These are the activations of a small neural network, seen along a few directions. Each row is one input.
Each table varies a few parts of the input and shows all the possible inputs, shuffled.
Descriptions start from the smaller parts, as in this example, which fits no table here: line(4) and (point or line(9) or (values(2) and ring(5))).
Shared parts are said once, and a part with two or three values counts as separate values.

Table:
row 1: [ 25  -1 -35 -77   0 -12  20  32 -12 -38  41  52 -11]
row 2: [ 40  22  57   3  58  42 -36  25 -37  34  65 -41   0]
row 3: [ 37  21  15 -58  -6  15 -14  40  -5 -69 -21 106 -21]
row 4: [ 59  92   6 -46  10  13 -37 -57  17 -31 -29  29  -5]
row 5: [ 64 -15 -10 -41 -11  11  -6   6   3 -68  15  59 -11]
row 6: [-19  18  42 -33  29   5 -43  68 -80  14  60  39 -13]
row 7: [-97 -43 -25  16  -8 -36  20  29 -15  34   7  -2   7]
row 8: [ -9 -44  28  59 -44   9  14  25  21 -39 -72  53  -5]
row 9: [ 10  77 -45 -49  41 -20 -32 -60 -20  36  61 -46  -1]
row 10: [ 45  67 -48 -63  16 -15  -1 -61   4   2  29 -26  -1]
row 11: [ 90  14   1 -36  13  38   8 -23  41 -40  12   0  -2]
row 12: [  6  83  30 -23  44   2 -58 -18 -61  47  47 -38  -4]
row 13: [-72  32  28  52  10 -15 -33 -24 -37  88 -21 -70   9]
row 14: [-53 -36  -2   9 -53 -20  41  29   9 -30 -60  44 -12]
row 15: [-38 -24  52  76  20  27 -12  20 -15  71  -1 -74  15]
row 16: [ 57 -25 -30 -42   5  -2  10  12  -3 -43  50  32  -1]
row 17: [-17 -58   0  43 -50  -9  30  11  20 -34 -50  24  -2]
row 18: [-11   8 -30 -63  25 -15 -12  35 -37  -2  77  33  -9]
row 19: [-30  33 -18  19 -38 -27  11 -67  34  15 -73 -34   0]
row 20: [-37 -34 -17  52  18   1  14 -14  26  52  11 -84  21]
row 21: [-22  47  11  35 -34  -9  -5 -54  36  10 -94  -5   1]
row 22: [-60 -50 -25   5 -35 -34  57  29   9  -5 -28  17   2]
row 23: [ 44  15 -17 -23  53  22  -9 -13   3  19  79 -48   5]
row 24: [-99 -33  45  43  -7  -8 -10  65 -61  50  -9  10   1]
row 25: [-46 -22  26  26 -47  -2  24  43   8 -34 -83  73 -16]
row 26: [ 31   9 -14 -75 -15   1   3  27  -8 -64   6  78 -20]
row 27: [ 11 -30   7  46 -28  17  39 -18  60  -6 -52 -35   7]
row 28: [-63 -63 -21  49  -3 -24   6  13  -8  28  17 -26  17]
row 29: [  1 -42 -16  43  -9   4  53 -13  54  17 -21 -65  17]
row 30: [ 18 -14 -24 -28  29  -4 -24  16 -32  -5  85  10   0]
row 31: [-70  25 -43  26  10 -41  -9 -64   6  74  -8 -81  13]
row 32: [ 11  -7  47   1  35  14 -54  50 -75  11  69  18  -5]
row 33: [-35  17 -41  16 -19 -39  28 -61  30  39 -40 -60   8]
row 34: [ 51  81 -24 -62  -1  -3 -20 -69   9 -23  -5   0  -6]
row 35: [ 71  -4  21 -23  -1  26 -21  19   8 -72 -12  86 -11]
row 36: [-67 -54  48  76  -2   2 -24  47 -55  47   3 -14  10]
row 37: [ 97  24  30 -18  22  51  -9 -12  47 -46 -11  28  -1]
row 38: [ 83   4 -20 -36  28  26  24 -16  33 -15  45 -28   5]
row 39: [-25 -71 -22  39 -31 -23  44  12  18 -10 -18  -5  12]
row 40: [ 20 -16  33  63 -22  35  23  -8  66 -11 -72  -7   8]
What is each input in this table made of?
Answer: values(2) and line(4) and line(5)
Changing only the line(5) part turns row 27 into row 40. The same change can be made to row 26. Which row results?
Answer: row 3
Change only the values(2) part in row 20. List by row number the other rows that result.
Answer: row 23
Start at row 25 and move only the line(4) part, one step at a time. The first step leads to row 8. Which rows follow, in order?
Answer: row 40, row 21
Change only the line(5) part in row 32. List by row number the other rows that result.
Answer: row 5, row 16, row 30, row 35
